A small network was trained on made-up records. Each row is its average activation on records with the value named, seen along a few directions.
Values that are neighbours, or in one group, have similar rows; names and order tell nothing.
In the rows, zero is written as 128.

Other fields shift rows strongly along two fixed directions, in all tables alike. That doesn't count.

P, 10 values:
p7: [235 163 145 199 208 141  97 108  24 142  91 139]
p4: [ 45  82 115  60  33 113 106 124 249 114 167 101]
p5: [141 153 140 131 131 134 158 137  93 136 124 149]
p3: [112 130  88 122  83 185 136 119 147 143 103 183]
p2: [ 55  86 142  78  90  78 147 142 209 103 169  86]
p9: [176 127 200 107 168  42 121  94  97 112 140  18]
p8: [131 135 176 113 165  67 145 145 123 103 163  67]
p10: [160 123 126 163 196  86  92 116 111 129 104  80]
p1: [ 95 132  66 148  77 225 165 142 124 159 102 232]
p6: [129 148  83 158 131 208 112 154 105 139 118 225]
A value of P combines one of 5 hidden first parts with one of 2 second parts; all combinations occur once.
Changing only the second part turns p1 into p5. p4 has the same second part as p1; what does that change turn p4 into?
Answer: p7
Changing only the second part turns p2 into p8. p10 has the same second part as p2; what does that change turn p10 into?
Answer: p6

K, 10 values:
k10: [118 132 177  95 120  86 154 142 130 107 171  89]
k2: [ 66 136 103 106  84 174 144 190 160 122 171 219]
k6: [107 112  81 128  80 189 103 107 168 137 110 173]
k3: [150 112 148 143 190  36  65 106 151 100 106  16]
k7: [107 100 137 108  95 103 144 111 154 128 110  92]
k1: [208 173  91 201 149 233 111 111  30 162  79 244]
k4: [ 88 114 106 119  83 148 113 148 186 133 152 155]
k9: [101 114 146  67  56 126 150 123 172 130 173 134]
k8: [203 164 145 175 231 134 165 113  16 161  82 111]
k5: [132 122 147 138 190  49 132 128 113 100 124  47]
A value of K combines one of 5 hidden first parts with one of 2 second parts; all combinations occur once.
Changing only the second part turns k2 into k5. k1 has the same second part as k2; what does that change turn k1 into?
Answer: k6
Changing only the second part turns k7 into k9. k8 has the same second part as k7; what does that change turn k8 into?
Answer: k10
